A small network was shown many inputs. Here are its activations along a few directions, one row for each input.
In each table, some parts of the input vary, and every possible input appears once, in random order.
Descriptions start from the smaller parts, as in this example, which fits no table here: one of 3 separate values, together with either a single point or one of 11 places around a ring or (one of 4 places along a line, together with one of 8 places around a ring).
Shared parts are said once, and a part with two or three values counts as separate values.

A family of inputs:
r1: [-17 -15 -13   6  37  15  -8   3 -27 -16   8  -9   3   8   9  -2  16]
r2: [-14 -13 -16   7  14  -7 -14 -10 -20 -20  -7  15  12   5   7  15   4]
r3: [  0   6   5  -2  -7 -22  -6   7  -3  13  18 -15   1 -14 -11  -7   7]
r4: [ 16 -16   1  -7   9  -9  16  10  -4 -13 -12  17  26  -5  10  16   2]
r5: [  4  14  16  -4 -43  -4  24  17  -6  15   3  15   9  -5  11  13   8]
r6: [ -6   8   5   0  -4 -18 -13  17  14  15   9 -13  -4 -15 -18  -6   6]
r7: [  5  18  21  -1 -26   6  12   8  -4   1  -3  27  26   1  20  12   8]
r8: [ -6 -29   2  -3  13  -6   2  25  10  17   6 -23  -7  11  -7 -11   5]
r9: [ -8 -24   4  -6  26  13   4  10 -39 -14   8  -8   5   3  13   0  12]
r10: [ -8  14  14 -14   1 -19 -14   8  30  13   2 -16  -5  -6 -18  -4  14]
r11: [-21  27   0  21 -17   1  -6  -6 -17 -10   3  27  15  14  19   7   6]
r12: [-16  11  -4  -6   7  -7 -24  -6  19   1  -5  -5   5  -5   5 -17  23]
r13: [  1 -17  -7   8   4 -12  12   5 -28 -25  -9   7  24   3  12  15  -2]
r14: [ -7  24   6  12 -31  -8  -1   7  11  34  -1   5   2  10 -16   9  10]
r15: [ -7  18   6  12 -29  12   4   3 -30  -5  -1  15  27   4  17  16   9]
r16: [  1 -22  -8   2  -5 -26   1  18  15  15 -10   3   2   4  -8   4  -4]
r17: [ 43  26   0  -5 -12  47  -7 -42  19 -27  -9 -16 -64 -27 -17 -30 -87]
r18: [-20  13   0  14   9  -8 -17  -7 -21 -23   7  -9  10  -7   8  -5  12]
r19: [-17  24   6  11 -17   5 -10 -16  27  13  -2  22  16  12   5   4  18]
r20: [-26   7  -1   9   5 -14 -22 -17  -5 -13  13  -3   3  -3   2 -16  14]
r21: [ 40  -3  -8 -15  17  62  16 -51   5  -7 -11 -28 -65  -4 -10 -27 -90]
r22: [-10  31   7 -11 -22  -4   3   1  30  35  -3  21   5   7 -15   6  14]
r23: [-13   1  14   4  -1  -4  -4   8 -24 -26  10  -1  21 -20  18  -3   3]
r24: [ -6  -7 -18  -4  19 -11 -12 -15  16   4 -18  10   5  11  -9   6  19]
r25: [ -9 -10 -23  14  17 -15 -17 -10  -3 -16  -4  10   4  13   2  11   8]
r26: [ -2 -15  -6 -16   4 -17   6   6  32  18 -12  13   9   0 -15   5   3]
r27: [ 43  39   2  24 -36  58  16 -45  20 -14 -16  18 -56 -12 -19 -23 -83]
r28: [  3  23   4  11 -31 -14   5   7  -1  25  10   8   5  11  -3   9   5]
r29: [  6   9  21  -6   6  -9   1  10 -12  -8  -2  -5  14 -19   9  -1  14]
r30: [ 11 -27  16 -16  21  13   6  15 -13 -10   2 -16   9   7  15   3  16]
r31: [  8 -19 -18   1   0 -19   2  15   0  15  -3   5   9  -4  -4  10  -2]
r32: [ 10 -24  14  -9  16  -2  23  29 -14   3  10 -22 -11  -2   3   7  12]
r33: [-24  26  -6  23 -17   1  -8 -20  -4   5   8  23  12  14   3   3  14]
r34: [ 17 -21   1 -17  -7 -16  14  20  -8   0  -2  11  -2 -11   1  23   3]
r35: [ -8 -13  -9  -9  36   6  -9  -5  10   2   0 -16  -7  23  -5 -11  28]
r36: [  7   6  13 -14 -13 -20  14  20 -12   2   9 -13  -4 -22   1  -1  12]
r37: [ 46  -6 -15   8 -10  38  25 -55  18 -19 -29  -5 -48 -15 -11 -12 -96]
r38: [-18 -20 -21   5  31  10  -9  -1  -7 -11  12  -9   2  15   9 -13  16]
r39: [  4 -30   1  -8  12   0  -3  19   0   9  23 -20  -3   7   0  -1   5]
r40: [ -5 -17  -5 -20  25   7   2  18  24  22   0 -20  -2  10 -15  -6  17]
Q: The inputs of r26 and r40 match in every part but one. If r34 is changed in the same way as r26 into r40, which row does it become?
A: r32
Q: The inputs of r20 and r25 match in every part but one. If r29 is changed in the same way as r20 into r25, which row does it become?
A: r4
Q: What is each input in this table made of?
A: one of 4 places along a line, together with either a single point or one of 9 places around a ring
Q: Start at r11 and move only the place on the line of 4, one step at a time. The first step leads to r18. Which rows follow, in order?
A: r2, r1
Q: List by row number the other rows that have the place on the line of 4 in common with r11.
A: r5, r7, r14, r15, r19, r22, r27, r28, r33
Q: Start at r28 and move only the place on the line of 4, one step at a time. The first step leads to r3. Which rows follow, in order?
A: r31, r39

A family of inputs:
r41: [-16  -6  -5   0   2  -1  -6  -2 -23 -23   5 -13  11 -15  14  -8   8]
r42: [ -7 -28 -17  -2  38 -15  -2  -9  -2 -12   7 -10   1   3   7  -6   4]
r43: [ 30  11 -13  11  -4  43  -1 -45  22 -10 -21  -3 -42  -8  -7 -16 -80]
r44: [ -8  30   6   5 -20   6  -8   4  -5  -4   3  11  16  -6  17   1  16]
r45: [-10 -10  -8   9  22   2   4   3  12  11   6   1   0  16  -8   1   6]
r46: [ -5   1  11   3  12   9   2  16   7   7   9 -18   0   0  -3  -4  13]
r47: [ -8  -1   6 -14  -3 -11   3  15  23  28   9 -15  -7  -8  -7 -12  13]
r48: [ -1 -20  -2   3   1  -7   3   3 -33 -21  -7   1  11  -5   7   7   1]
r49: [-17   7 -10  16  -2   6  -6 -13 -16 -12  -6  18  11  17   9   5  10]
r50: [  5  14   9   8 -21  -6  10   2 -16   4   1  30  17   5  11   9   5]
r51: [-16 -12 -14   8  18  -6 -11 -13 -22 -22  -1  11   8   4   4  -4   5]
r52: [ -6   1  -3   9  -9 -27 -15  -3  17   7  -2   5   3   6 -18  -3   7]
r53: [ -4 -13   3 -10  18   8   6   8  -5   2  18 -20   4   5   0 -17  10]
r54: [ 47   4  -9   3 -19  45  21 -31  11 -14 -19  -3 -44 -22 -10  -6 -74]
r55: [ -4 -15   2 -10  30  -7  -2   5  -8 -14  13 -24   1 -14  10 -11   9]
r56: [  7 -12  16 -19   0 -14   9  18  20  28  -6  -1  -7  -3 -12  10   8]
r57: [ -4  30   4   4 -32  -9 -10   6   2  15  10   2   3   1   2   0  14]
r58: [  3 -18   9   0   9   2  14  15  -1  14   8  -2   0   7  -6  14   1]
r59: [  7  -6   5  -4 -23 -25  -7  13   2  12  -3   1   1  -6 -16  13   2]
r60: [ -3  16   6  -3 -16 -17 -17  15   9   7   3 -11   2 -14 -13  -5  12]
r61: [ -5  -1   8   5 -13   3  14  -7 -21  -9  -5  13  16   4  14  18   7]
r62: [ 27  16   0   2 -18  48   3 -31  17 -18  -5 -15 -49 -19  -3 -23 -76]
r63: [-14  18 -10  11 -11  -1  -9 -11   0   0   1  30  14  10  12   7   9]
r64: [ -5  -7  -7 -10   7 -10  -9   9  32  22 -13  -4 -10   6 -13   1  16]
r65: [-21  17  -2   2  -9  11   2  -3 -18  -6   8   4  12  -5  18   1  10]
r66: [ -1 -18 -10  -6  29   9  -6   2   2  -5  -3  -9   2  18  -6  -4  14]
r67: [ 11 -22  10 -14  22   5  14  14  -7   1   2  -7   7   9  -5   3   5]
r68: [ -1  30   0  12 -14 -16  -6  -2  15   8  -9  19   9  18  -4   2  15]
r69: [  8 -31   6 -13  29 -12   6   6 -13 -12   4 -12   2  -7   7  10   1]
r70: [ 11  25   8  -5 -24 -14   3  14  -2  17  -4  21   5   4  -2  18   9]
Q: What is each input in this table made of?
A: one of 3 separate values, together with either a single point or one of 9 places around a ring
Q: The inputs of r54 and r62 match in every part but the choice among 3 separate values. If r69 is changed in the same way as r54 into r62, which row does it become?
A: r55
Q: Which other rows does r45 become when the choice among 3 separate values takes its other values? List them by row number.
A: r46, r58
Q: Which other rows does r49 become when the place on the ring of 9 takes its other values? List them by row number.
A: r42, r45, r51, r52, r63, r64, r66, r68

A family of inputs:
r71: [  1 -28  -1 -12  29  -4  -2   5   4  -1   1 -15  -6  -2 -11   1   1]
r72: [ -4  10   2   7 -13  -7   5   0 -13  -1   1  15  13   7   9   8  10]
r73: [ -6 -13   7  -8  13   3   3   8   9   8   4 -13  -2   2  -6  -3  10]
r74: [  4 -10   0  -6  -8  -8   0  16   2  13   0  -7  -1  -1  -3   5   6]
r75: [-12  32  -1   8 -21  -4 -10  -6  -1  -3  -3  20  14   2   9   0  14]
r76: [ -6 -25  -8  -3  34  -1  -4  -3 -13 -18   4 -13   3   2   5  -6   5]
r77: [-10 -12  -9   7  16   1  -2   1 -12  -6   8  -9   4   9   8  -7   9]
r78: [ 37  14  -3   8 -12  44  13 -38  15 -17 -13  -4 -45 -19  -9 -19 -82]
r79: [ -7  25  -2   4 -25 -12 -11   3  19  19  -3  16   3   2  -8   5   8]
r80: [  2  11  10  -4 -14 -15   4   8   8  14   1   7   4  -2  -6   8   9]
r81: [ -1  -5   4  -2   0   3   3   5 -19  -8   1   3  11   0  11   7  10]
Q: What is each input in this table made of?
A: either a single point or (one of 2 separate values, together with one of 5 places along a line)

A family of inputs:
r82: [  9  21  -7   3 -24  -4   1 -10  37  19  -8   6 -15   0 -12  -6 -21]
r83: [ 31  25  17 -13 -30   1   9  12  38  35  -9   3 -23  -8 -23   6 -19]
r84: [ 28 -35   7 -18  19   3  11  11  20  13  -3 -31 -33 -14 -26  -4 -30]
r85: [-43 -43   2 -12  40 -53 -13  47 -25  12  22 -16  46  19   7  15  92]
r86: [ -4 -27 -15  15  15  19   6 -20 -45 -40   4  -1   5  -1  23  -1 -21]
r87: [ 13 -22  -6 -13  30  20   5  -6  26   1  -5 -24 -21   2  -7 -15 -18]
r88: [  8 -14  -1  -3  20  20   0 -12 -23 -30   0 -14  -6 -11  11 -12 -17]
r89: [ -3  33  -6  17 -25  11  -7 -13  14   6  -8  16  -8   2  -4  -6 -15]
r90: [-46   7   7  -6 -15 -62 -20  44  -8  31  19  18  55  16   7  29  93]
r91: [  3  36  10  10 -30   6   4 -17  -7 -11  -4  19   1 -11   6  -2 -16]
r92: [  1 -14  -7   2  34  22   1 -18   2 -17   3 -14 -15   1  -3 -14 -21]
r93: [  2  34  -1  19 -34  17   3 -17 -29 -18 -11  38  15   4  21  13  -8]
Q: The inputs of r93 and r86 match in every part but one. If r90 is changed in the same way as r93 into r86, which row does it become?
A: r85
Q: What is each input in this table made of?
A: one of 2 separate values, together with either a single point or one of 5 places along a line
Q: Which other rows does r89 become when the choice among 2 separate values takes its other values? List them by row number.
A: r92
